These are the activations of a small neural network, seen along a few directions. Each row is one input.
Each table varies a few parts of the input and shows all the possible inputs, shuffled.
A made-up example of a description, with smaller parts first: one of 3 separate values, together with either a single point or one of 9 places around a ring or (one of 6 places along a line, together with one of 8 places around a ring).
Shared parts are said once, and a part with two or three values counts as separate values.
In the rows, 128 means zero.

Other details of the inputs shift rows strongly along two fixed directions, in all tables alike. That doesn't count.

Table:
r1: [124  99 125  86 117 132 121 120 131 127 126 104]
r2: [165  57 107  76  94 157 124 122  98 145 131 127]
r3: [138  57 133  53  58 124 132 122 110 166  90 117]
r4: [137 109 102 100  40 114 100 121 131 100 132 100]
r5: [102 158 124 126  63 110 116 117 204  99  92  75]
r6: [165  80 119 142 170 190 128 141  65 187 176 184]
r7: [140 210 144 182 202 122 109 147 145 102 137 142]
r8: [119  77 118  59  46 134 108 160  96 162 105 135]
r9: [ 68 119  67 127  99 122 199 106 109  95  99 171]
r10: [164 102 129 111 136 129 123 128 104 127 116 128]
r11: [148  61 117  87  36 139 110 136  86 130  96 127]
r12: [110 160 134 117 119 136 119 131 161 146 131 124]
r13: [157  57 138 157 169 173 152 145  63 242 150 196]
r14: [146 126 149 162 191 121 148 119 139 158 119 128]
r15: [102 137 140 154 145 137 114 117 134 112 137 111]
r16: [101 131 110  62  48 127  98 150 156 120 113 104]
r17: [175  59 112  84  89 115 121 129  79 147 132 134]
r18: [116 104 126  91  45 132 116 131 139  97 121  98]
r19: [147 185 123 185 203 130 111 134 131 125 188 149]
r20: [125 160 138 142 161 144 123 147 140 122 163 139]
r21: [144 132 104  82  47  99  95 156 128 118 119 124]
r22: [127 198 163 186 217 122 127 152 136 113 156 149]
r23: [120  82 142 136 117 162 133 107 104 168 138 137]
r24: [130 156 127 152 124 136 108 118 148  85 129 106]
r25: [116 111 129 106  35 107 121 129 161 127  73  95]
r26: [102 184 166 199 201 112 117 122 135  97 129 117]
r27: [153 171 123 156 186 105 116 111 152  92 163 108]
r28: [136 169 147 189 231 128 147 106 176 137 144 114]
r29: [115 155 136  95 112 110 122 107 188 106 107  83]
r30: [127 202 133 160 111  72  96 125 167  54 117  90]
r31: [143  82 152 144 205 142 138 124  73 167 144 152]
r32: [104 194 145 117 106 100 110 141 178 117  98 111]
r33: [137 167 160 150 193 104 133 130 145  90 132 113]
r34: [136  92 155 154 143 143 136 134  79 138 142 147]
r35: [ 67 205  73 158 179 113 198 126 141  93 123 185]
r36: [125 149 129  84  99 108 120 128 177  75 120  80]
r37: [ 99 172 155 138 100  98 114 117 167  98  90  94]
r38: [116  47  68 130 192 163 240 102  20 183 147 216]
r39: [148  74 126 153 165 182 148 136  94 226 164 178]
Each input here is: one of 3 separate values, together with either a single point or (one of 2 separate values, together with one of 6 places along a line).
Which other rows does r11 become when the choice among 2 separate values takes its other values? List them by row number. -> r24
Which other rows does r17 become when the choice among 3 separate values takes its other values? List them by row number. -> r21, r30

Table:
r40: [115 188 127 148 152  95 130 118 165  80 111 113]
r41: [109 134 108  77  53 118 125 135 154 109  86 111]
r42: [115 148 113 120 103 112 132 128 155 120 108 120]
r43: [105 143 116  86  51 102 128 134 166 106  95 103]
r44: [144  78 134 157 193 165 160 118  59 169 159 178]
r45: [106 227 142 189 206 100 134 121 181  90 123 125]
r46: [116 118 114  98 101 118 132 126 124 111 118 123]
r47: [147  61 106  76  21 137 100 150  76 135 125 138]
r48: [130 126 122 135 148 135 141 121 113 122 125 140]
r49: [143  49 118 106 113 148 152 123  65 170 135 165]
r50: [112 136 118 121 129 127 132 131 132 129 120 137]
r51: [112 169 125 126 111  94 132 123 165  82 111 103]
r52: [118 201 137 168 135 112  94 148 152  88 137 124]
r53: [121 104 104  91  70 137 135 133 127 139 106 127]
r54: [130  83 132 153 191 164 155 127  67 186 162 184]
r55: [120 126 120 108  97 123 137 126 132 106 116 116]
r56: [131 107 123 167 196 157 150 125  89 173 159 171]
r57: [128 173 161 156 155 107 101 112 163  98 124  88]
r58: [115 102 105  87  71 132 133 134 128 140 119 128]
r59: [117 169 113 128 114  96 129 120 167  85 107 104]
r60: [114 146 119 123 112 129 137 129 148 120 120 124]
r61: [173  97 139 127 156 149 109 133  89 163 164 139]
r62: [148  83 156 146 150 140 125 124  98 158 130 121]
r63: [136 184 162 175 194 123 107 137 170 112 144 116]
r64: [161  88 160 173 194 161 118 113  93 164 168 146]
r65: [115 218 133 192 209 108 136 114 171  74 132 114]
r66: [164 104 141 128 153 155 108 139  97 178 163 146]
r67: [119 180 163 157 152 113 101 119 171 114 121  94]
r68: [116 142 110 113 107 113 130 124 146  99 123 112]
r69: [118 127 110 103 105 117 128 126 131 107 112 122]
r70: [130  96 106  93  71 120 138 124 122 126 115 124]
r71: [149  78 127 163 188 169 161 117  64 172 166 175]
r72: [119 124 114 110  89 122 137 129 140 133 116 128]
r73: [108 152 129 142 150 125 137 130 139 124 136 132]
r74: [114 153 133 143 149 118 140 126 139 127 124 138]
r75: [164 114 159 176 212 148 121 131 106 147 167 146]
r76: [119  86 113  80  57 141 139 137 115 146 111 131]
r77: [124  92 137  73  30 118 105 139 148 137  82  83]
r78: [160 126 144 130 150 127 108 136 123 132 146 119]
r79: [114 131  97  87  69 107 123 127 150  95 103 101]
r80: [119  96 109  85  74 123 134 130 117 121 119 121]
r81: [107 197 144 173 194 122 139 124 157 103 131 132]
r82: [139 121 155 145 139 144 104 123 139 146 141 121]
r83: [167  57 137 101 114 159 116 146  80 195 149 150]
The inputs of r76 and r55 match in every part but one. If r41 is changed in the same way as r76 into r55, which row does it become? -> r48
Describe the family of inputs behind these rows. -> one of 2 separate values, together with either a single point or one of 6 places along a line or (one of 3 separate values, together with one of 5 places around a ring)
Start at r62 and move only the place on the line of 6, one step at a time. The first step leads to r57. Which rows follow, in order? -> r64, r75, r78, r61
Which other rows does r43 become when the choice among 2 separate values takes its other values? List them by row number. -> r51
Which other rows does r50 become when the place on the ring of 5 takes its other values? List them by row number. -> r54, r56, r58, r73
